Each row below holds a small network's activations on one input, seen along a few directions.
Each table varies a few parts of the input and shows all the possible inputs, shuffled.
A made-up example of a description, with smaller parts first: line(4) and (point or line(11) or (values(3) and ring(5))).
Shared parts are said once, and a part with two or three values counts as separate values.
In the rows, 128 means zero.

Other details of the inputs shift rows strongly along two fixed directions, in all tables alike. That doesn't count.

A family of inputs:
x1: [ 68 100 124 126  97  78 196 213 132 100 200 142  88 144 125]
x2: [111 107 124  90 115 121 161 208 128 114 202 160 113 102 106]
x3: [161 115 104 120 142 142 148 102 117 177 129 111 109 153 122]
x4: [143 145 147 132 140 171  51 144 146  97 100 151 187  51 106]
x5: [148 147 155 164 144 157  50  87 145 125  53 118 181  82 124]
x6: [165 128 101 104 136 128 161  70 101 177 130 103  89 193 140]
x7: [ 91  99 138  87  97  80 181 208 119 112 211 149  90 132 114]
x8: [128 144 127 151 140 144 116 101 137 123  93 124 149 122 143]
x9: [ 98 130 115 150 127 127 147 160 142 102 140 140 129 123 132]
x10: [118 141 135 128 133 158  93 171 147  82 133 162 167  65 114]
x11: [147 146 119 161 152 176  84 105 146 123  82 131 166  93 124]
x12: [186 125 115 101 142 134 126  51  98 194 109  94 101 180 131]
x13: [123 128 114 120 124 112 175 109 116 143 143 121 100 172 151]
x14: [155 136 138 168 146 149  72  73 137 151  55  98 159 118 126]
x15: [139 127 107 110 126 106 178  81 102 161 136 103  86 206 152]
x16: [131 154 158 159 131 136  55  88 137 102  59 118 174 107 136]
x17: [ 62 110 144 122  96  84 167 225 140  78 194 159 111 107 122]
x18: [173 110 119  97 126  90 175  37  83 217 123  72  61 234 145]
x19: [ 88 138 156 144 114 118  97 171 148  73 127 151 158  82 127]
x20: [125 133 121 127 133 151 128 156 140 109 141 152 142  94 120]
Description of these inputs: line(4) and ring(5).
The inputs of x5 and x14 match in every part but the line(4) part. If x8 is changed in the same way as x5 into x14, which row does it become?
> x9
A walk changes only the ring(5) part. It starts at x13 and steps to x10. List the rest of the walk in order.
> x4, x7, x19

A family of inputs:
x21: [117 129 131  88 109 133 120 193 129  95 189 169 124  85 111]
x22: [143 139 142 157 155 189  49 140 160 110  79 153 210  37 112]
x23: [148 116 138 123 133 100 148  61 107 191 102  86 104 180 150]
x24: [104 149 140 146 124 124  78 149 140  70 108 134 164 109 132]
x25: [ 78 146 151 120 102 101 119 188 143  58 168 165 129  88 125]
x26: [ 78 128 125 153 117 129 120 205 150  66 150 155 150  96 114]
x27: [151 108  95  90 135 130 186 115 106 183 170 131  98 169 140]
x28: [111  93 118 117 120  94 216 146 118 166 172 118  86 169 137]
x29: [174 120 112 110 138 118 130  69  98 190 107  75  98 191 129]
x30: [ 77 135 133 130 128 123 144 192 146  78 154 160 154  92 131]
x31: [119 110  91  96 121 126 165 188 119 123 197 148 102 140 118]
x32: [ 90 100 116 137 110 103 173 197 134 115 175 133 101 141 117]
x33: [115 112 131 104  99  80 183 129 110 146 175 123  67 173 139]
x34: [140 141 139 129 141 119 117  52 115 151  79 105 140 163 157]
x35: [117 156 158 171 131 149  18 137 156  64  60 129 203  65 119]
x36: [110 100 148 109 126 123 137 207 136 114 166 149 138  81  90]
x37: [ 75 136 157 124  95 104 111 209 146  52 173 172 136  74 118]
x38: [179 145 105 128 151 171 107  53 120 181  98 123 120 136 138]
x39: [112 124 121  93 114 131 106 212 128  78 179 158 146  92 105]
x40: [154 149 133 174 161 163  89  43 140 155  37 106 177 122 151]
x41: [137 159 160 194 158 185  26  88 165  95  15 134 237  43 128]
x42: [ 86 106 145  94 106  78 174 189 121 110 186 143 107 133 130]
x43: [105 141 145 150 118 127  71 160 143  69 108 136 167  99 126]
x44: [155 110 111  76 127 117 175 107  96 181 165 125 103 174 133]
x45: [117  93 120 108 116 104 165 195 123 130 182 128  92 136  88]
x46: [149 145 123 168 142 145 124  53 133 153  73 110 125 142 148]
x47: [104 144 118 100 119 152 119 214 135  34 173 169 156  99 102]
x48: [ 91 105 137 115  98  80 150 195 124 103 176 127 101 145 114]
x49: [150 151 108 177 154 149 111  41 127 153  53  92 141 172 153]
x50: [121 155 159 197 136 174  38 124 174  84  57 145 193  33 116]
x51: [143 171 144 124 155 189  55 129 146  63  80 156 214  58 125]
x52: [114 109 111 122 111  99 208 137 120 152 175 125  66 169 140]
x53: [138  94 123 102 112 106 189 146 114 170 185 123  59 156 104]
x54: [134  94  86 112 126 115 191 149 113 170 182 121  76 173 120]
x55: [157 135 103  87 126 133 192  89 102 145 159 125  75 187 138]
x56: [163 142 147 149 133 121 100  27 121 178  64  84 111 151 148]
x57: [109 116 123 125 119 145 131 202 148 107 182 169 119  70 103]
x58: [150 127 130 121 137 104 151  47 105 179  96  91 108 191 157]
x59: [154 138 113 180 148 149 109  53 131 163  56  89 140 160 145]
x60: [184 145 144 129 143 152  74  48 119 173  68 101 134 123 130]
x61: [179 116 128  99 143 119 143  55  97 206 106  88 109 179 134]
x62: [146 144 110 150 141 127 164  40 119 172  97 104  93 180 160]
The inputs of x51 and x47 match in every part but one. If x36 is changed in the same way as x51 into x47, which row does it become?
> x45
The inputs of x22 and x54 match in every part but one. If x28 is changed in the same way as x22 into x54, which row does it become?
> x32
What is each input in this table made of?
> values(3) and (point or ring(5) or (values(2) and line(4)))
Which other rows does x62 become when the values(3) part takes its other values? List them by row number.
> x30, x49

A family of inputs:
x63: [145 118 104 112 130 125 179 105 111 166 146 114  95 172 139]
x64: [108 118 123 132 117 113 151 154 129 116 148 128 114 143 129]
x65: [145 137 149 116 128 135  78 119 125 122 107 127 151 104 117]
x66: [131 127 116 143 133 121 136 100 125 144 113 108 116 162 141]
x67: [158 117 103 118 139 137 163  97 113 179 135 113  99 161 128]
x68: [114 129 127 125 122 125 141 145 131 112 143 137 126 128 132]
x69: [130 142 132 139 141 155  96 130 141 108 106 142 164  91 124]
x70: [106 120 140 133 113 100 150 142 127 122 139 127 114 137 135]
x71: [155 148 124 148 152 164  89  77 134 139  75 119 158 115 135]
x72: [115 139 135 136 128 136 115 140 138 103 122 143 147 106 128]
x73: [116 117 130 130 119  96 158 117 122 147 134 111 103 160 144]
x74: [ 75 118 130 107 106 105 163 226 138  72 202 168 117 102 118]
x75: [165 121 128  99 126 112 136  72  99 180 124 100  97 178 134]
x76: [157 119 127  94 123 105 149  88  99 173 137 103  88 178 129]
x77: [124 125 126 125 134 150 116 170 143 110 143 151 150  81 109]
x78: [135 156 158 182 144 154  42  78 150 115  40 119 187  88 137]
x79: [123 120 120 121 126 143 134 176 135 114 162 154 126  97 106]
x80: [100 133 133 145 123 129 107 168 145  85 127 140 151 101 121]
What is each input in this table made of?
> values(3) and (point or line(5))

A family of inputs:
x81: [145 135 147 132 134 118 108  72 121 151  89 109 132 144 137]
x82: [157 137 111 165 144 148 112  65 130 165  80 101 121 149 138]
x83: [ 97 115 109 138 120 133 150 213 147  88 175 155 119 103 103]
x84: [150 158 131 167 150 153  84  40 135 145  48 105 155 140 158]
x85: [129 127 122 113 124 118 125 126 117 132 137 124 123 147 135]
x86: [126 122 120 149 120 123 140 120 129 139 128 120 104 145 132]
x87: [151 132 141 149 151 166  69 115 142 128  72 120 185  84 109]
x88: [196 133 112 112 157 174 114  62 116 195 102 114 132 118 122]
x89: [127 138 136 140 124 110 158  67 121 145 103 107 100 179 155]
x90: [100 123 119 101 123 118 137 198 129  86 175 149 137 115 111]
x91: [ 80 110 150 136 104 100 162 199 147 101 173 155 116  95 124]
x92: [119 130 150 112 114 101 127 123 120 120 131 122 116 146 136]
x93: [133 136 133 149 136 159  61 155 146  93 102 135 171  77  98]
x94: [177 119  99  89 136 151 152 106 110 176 163 130  85 147 112]
x95: [164 137 108  88 139 154 127 114 115 145 148 140 121 119 124]
x96: [116 147 126 161 145 166  89 147 153  87  95 148 186  75 124]
x97: [130 150 137 166 143 164  76 108 149 106  72 137 184  87 134]
x98: [114 100 114 125 123 110 189 152 125 156 169 129  97 148 133]
x99: [137 101 136 110 121  87 174 102 108 182 145 102  83 175 130]
x100: [138 143 126  89 132 163  98 179 135  82 164 173 156  56 101]
x101: [144 162 141 171 147 144  86  32 137 141  44 106 149 139 160]
x102: [123 111 114 132 110  86 198 104 111 168 154 103  55 193 139]
x103: [135 139 128  93 135 166  98 181 139  95 163 176 160  52 102]
x104: [121 135 128 168 147 167  91 154 159 104  96 142 184  64 116]
x105: [140 134 113 140 131 129 154  77 117 151 106 108 112 178 154]
x106: [136 112 112 103 118  98 173 115 102 165 156 111  93 177 138]
x107: [160 122 114 132 132 124 121  82 111 171 109  94 107 163 126]
x108: [107 117 109 113 125 117 198 159 122 119 170 133  97 166 134]
x109: [103 115 106 115 116 105 191 155 119 129 180 136  88 168 144]
x110: [123 120  92 116 136 118 199 122 116 152 159 119  85 189 144]
x111: [101 110 143 114 102 105 120 206 133  92 175 148 114 106 101]
x112: [ 96 123 145 101  98  99 134 191 123  80 169 147 127 118 119]
x113: [141 148 143 142 144 163  61 118 139  94  75 127 185  97 116]
x114: [ 97 104 152 109 110 105 133 206 135 106 174 150 130  95 108]
x115: [132 116 117  98 113  97 174 122 102 150 158 110  87 185 140]
x116: [107 153 149 160 123 146  81 138 149  70  91 143 175  84 133]
x117: [145 140 137 127 135 127  98  81 121 142  94 111 132 149 139]
x118: [ 87 126 148 100 102  86 134 191 126  84 176 148 119 117 122]
x119: [112 135 150 166 134 147  84 146 158 100  95 142 176  62 123]
x120: [103 116 126 105 122 123 138 197 131  96 170 152 143 108 110]
x121: [118 126 125 136 124 119 152 117 127 135 129 128 121 144 144]
x122: [162 115 118 128 139 122 136  75 109 189 106  91 118 158 133]
x123: [112 114 125 121 119  90 198 107 116 158 153 119  79 183 148]
x124: [172 144 148 161 140 140  62  35 125 163  43  87 141 135 132]
x125: [100 129 153 119 115 121  94 184 138  83 144 155 160  83 117]
The inputs of x102 and x123 match in every part but one. If x82 is changed in the same way as x102 into x123, which row does it become?
> x97
The inputs of x125 and x111 match in every part but one. If x106 is changed in the same way as x125 into x111, which row does it become?
> x107
What is each input in this table made of?
> line(5) and (point or (values(2) and line(4)))
Which other rows does x104 become when the line(5) part takes its other values? List them by row number.
> x83, x96, x108, x110
Which other rows does x103 become when the line(5) part takes its other values? List them by row number.
> x88, x94, x95, x100
